M = [38, 27, 82, 67, 76, 62, 70, 47, 21, 57, 19, 85, 18]
M[0]: 38
M[12]: 18
M[5]: 62
M[4]: 76
M[7]: 47

x = [  2   0  28 -14  -4  18  10  15   9 -20 -16 -27]
x[-12]: 2
x[-7]: 18
x[11]: -27
x[9]: -20

data = [-14 -22  -2 -28 -27  -3   9  18 -18   7 -23  -6 -15 -29]
data[0]	-14
data[5]	-3
data[2]	-2
data[12]	-15
data[4]	-27
data[9]	7

W =
[[-13   0 -19  39   1  -2  25  20]
 [  1 -37  31  26 -41  -8  36  -7]
 [-37 -25 -13  -9 -32  10  28 -24]
 [-16 -48  33   2   1  24  16  -1]
 [-16  18  28 -27 -21 -18   5 -35]
 [ 48 -21  19 -48 -35 -28 -48 -16]
 [ 17  18 -10  33 -17  20 -19  36]
 [-43  -1  -8 -18 -36  -6  11 -49]
 [ -6 -15 -10  19  28  43   7 -29]
 [-16 -15 -30 -30  10 -24 -27   1]
 [ 20 -40  45  -9 -46  14 -17   3]
 [-25  13   3  39  46  34 -24  19]
 [  0 -21  31 -15  27   5   4 -43]
 [ 43 -46  24 -29 -14   5  25 -14]
 [-22  23  -8 -28  37 -30 -26  -5]
 [  8  17 -31  22  24  14  30  -9]]
W[0,-8] => -13
W[:, 6] => [25, 36, 28, 16, 5, -48, -19, 11, 7, -27, -17, -24, 4, 25, -26, 30]
W[5,1] => -21
W[14,-2] => -26
W[:, -4] => [1, -41, -32, 1, -21, -35, -17, -36, 28, 10, -46, 46, 27, -14, 37, 24]
W[-10,3] => 33
W[-3] => [43, -46, 24, -29, -14, 5, 25, -14]
W[14,1] => 23
W[5,-1] => -16
W[6] => [17, 18, -10, 33, -17, 20, -19, 36]
W[-11,2] => 19
W[-5,-7] => 13
W[-10,-2] => -19
W[:, -1] => [20, -7, -24, -1, -35, -16, 36, -49, -29, 1, 3, 19, -43, -14, -5, -9]
W[-6,-5] => -9
W[-13,0] => -16
W[5] => [48, -21, 19, -48, -35, -28, -48, -16]
W[:, 2] => [-19, 31, -13, 33, 28, 19, -10, -8, -10, -30, 45, 3, 31, 24, -8, -31]
W[14,5] => -30
W[-6,-2] => -17
W[8,0] => -6
W[0,4] => 1
W[9,-3] => -24
W[:, -7] => [0, -37, -25, -48, 18, -21, 18, -1, -15, -15, -40, 13, -21, -46, 23, 17]
W[-8] => [-6, -15, -10, 19, 28, 43, 7, -29]
W[-13,4] => 1
W[-5,-5] => 39
W[-6] => [20, -40, 45, -9, -46, 14, -17, 3]
W[1,-3] => -8
W[-14] => [-37, -25, -13, -9, -32, 10, 28, -24]
W[13,5] => 5
W[-12,-4] => -21
W[-4,-7] => -21
W[-7] => [-16, -15, -30, -30, 10, -24, -27, 1]
W[-11,-5] => -48
W[9,2] => -30

m = [[-5, -2, -7, -6, -43, 0, 14], [1, 22, 4, 4, 8, -16, -29], [-43, -37, 33, 5, -34, -18, -35], [-16, 25, 0, 30, 27, 26, 33]]
Rows and columns are counted from 0.
row 0 col 0	-5
row 3 col 4	27
row 1 col 5	-16
row 3 col 6	33
row 3 col 0	-16
row 3 col 2	0
row 1 col 4	8
row 2 col 1	-37
row 2 col 6	-35
row 0 col 3	-6
row 1 col 0	1
row 3 col 3	30

grid =
[[ 10  -3   0   6  -3  -3  -9  -3   9   0]
 [ -6   7  10  -9   5   7  27  -7  -9  15]
 [ -7 -16   6   7   5 -16 -17  -6  16 -11]
 [-14  -5  -8  -3  -1  -5 -12  -4   0 -14]
 [  3  -3   0   4   1  -3  -8   7   3  -4]
 [ -5  -9   3   3   2  -9  -9  -6   9  -6]
 [-15   0  -9  -6   1   0  -3   6 -10 -11]
 [ -9  -6   5  -1   3  -6  -1  -9   5  -2]
 [  2  -6   2   3  -3  -6  -9 -17  12  -1]
 [ -2  -5  -4   4   1  -5 -13  13   1 -11]
 [  9  -6   9   8   3  -6  -5   3  11   2]
 [ -4 -12  12   7   7 -12  -7   0  13  -4]
 [ -2  -4   2   1   1  -4  -4  -4   5  -2]
 [ -4   4  -8  -4  -2   4   0   6  -9  -4]
 [  6   2  -7   0  -8   2  -7 -14   4   0]
 [-15  -7   1  -3   4  -7  -4  -6   2  -8]]
grid[-16][-10] -> 10
grid[-6][-4] -> -5
grid[6][-10] -> -15
grid[8][2] -> 2
grid[-14][4] -> 5
grid[0][-1] -> 0
grid[15][8] -> 2
grid[:, 0] -> [10, -6, -7, -14, 3, -5, -15, -9, 2, -2, 9, -4, -2, -4, 6, -15]
grid[12][-7] -> 1
grid[11][3] -> 7
grid[-15][0] -> -6
grid[:, -2] -> [9, -9, 16, 0, 3, 9, -10, 5, 12, 1, 11, 13, 5, -9, 4, 2]
grid[-14][-7] -> 7
grid[-2][-8] -> -7
grid[-9] -> [-9, -6, 5, -1, 3, -6, -1, -9, 5, -2]
grid[:, -3] -> [-3, -7, -6, -4, 7, -6, 6, -9, -17, 13, 3, 0, -4, 6, -14, -6]
grid[1][7] -> -7
grid[-12][-9] -> -3
grid[14][1] -> 2
grid[:, 6] -> [-9, 27, -17, -12, -8, -9, -3, -1, -9, -13, -5, -7, -4, 0, -7, -4]
grid[-5][-10] -> -4
grid[12][6] -> -4
grid[-12] -> [3, -3, 0, 4, 1, -3, -8, 7, 3, -4]
grid[-6] -> [9, -6, 9, 8, 3, -6, -5, 3, 11, 2]
grid[7][4] -> 3
grid[:, -8] -> [0, 10, 6, -8, 0, 3, -9, 5, 2, -4, 9, 12, 2, -8, -7, 1]
grid[2][-8] -> 6
grid[13] -> [-4, 4, -8, -4, -2, 4, 0, 6, -9, -4]
grid[6][-5] -> 0
grid[-6][5] -> -6
grid[-15] -> [-6, 7, 10, -9, 5, 7, 27, -7, -9, 15]
grid[-14][5] -> -16
grid[-13][-2] -> 0
grid[2][-10] -> -7
grid[:, -5] -> [-3, 7, -16, -5, -3, -9, 0, -6, -6, -5, -6, -12, -4, 4, 2, -7]

A =
[[-15  -9  11  -5  10  -4 -15 -20 -12]
 [-11  -8  -4   1   0 -20  16  -9  10]
 [ -9 -12  13  -9  15 -15  -9  -7  -8]
 [ -1  -1  -3  -8   4  -2   3  -3 -17]
 [ -6  17  -9  19  11   2  -2  10  -1]
 [ -4  -1  -1 -13  17 -10 -14  -4  -4]
 [-18  11 -13  20 -24 -13   7 -22  10]
 [-10   8  -5   7  10  -4  -7   9  -7]
 [  9  -4  -2   0   8   2  -8  12  -1]
 [-14  16   2  -2   4   5  -5 -17 -12]
 [  4  -9 -11   4   3  -4   2  12   0]
 [ -7   7   4  -6  21   0   3  11  -5]
 [  9 -18  13  -9  -6   4 -10 -10   4]
 [  7   4   5  -1   1   7 -17   9  -1]
 [ -5  11  14   7  15   4  -7  31   4]]
A[0, 0]	-15
A[10, 7]	12
A[2, 4]	15
A[1, 1]	-8
A[5, 4]	17
A[6, 2]	-13
A[13, 6]	-17
A[7, 4]	10
A[8, 8]	-1
A[9, 8]	-12
A[3, 8]	-17
A[10, 4]	3
A[14, 8]	4
A[14]	[-5, 11, 14, 7, 15, 4, -7, 31, 4]
A[2, 8]	-8
A[5, 8]	-4
A[:, 3]	[-5, 1, -9, -8, 19, -13, 20, 7, 0, -2, 4, -6, -9, -1, 7]
A[4]	[-6, 17, -9, 19, 11, 2, -2, 10, -1]
A[9, 0]	-14
A[11, 1]	7
A[9, 5]	5
A[14, 7]	31
A[11, 2]	4
A[3, 7]	-3
A[14, 4]	15
A[13, 8]	-1
A[:, 2]	[11, -4, 13, -3, -9, -1, -13, -5, -2, 2, -11, 4, 13, 5, 14]
A[:, 5]	[-4, -20, -15, -2, 2, -10, -13, -4, 2, 5, -4, 0, 4, 7, 4]
A[7, 7]	9
A[3, 3]	-8
A[14, 1]	11
A[0, 5]	-4
A[9, 4]	4
A[10, 1]	-9
A[0, 4]	10
A[3, 1]	-1

X = [[19, 14, -25, 23, -23], [31, -10, 14, -23, -21], [-19, -18, 22, 19, 27]]
X[0, 0]	19
X[2, 2]	22
X[-3, -1]	-23
X[-3, -2]	23
X[-1, -4]	-18
X[-3, -3]	-25
X[2, 0]	-19
X[-1, -1]	27
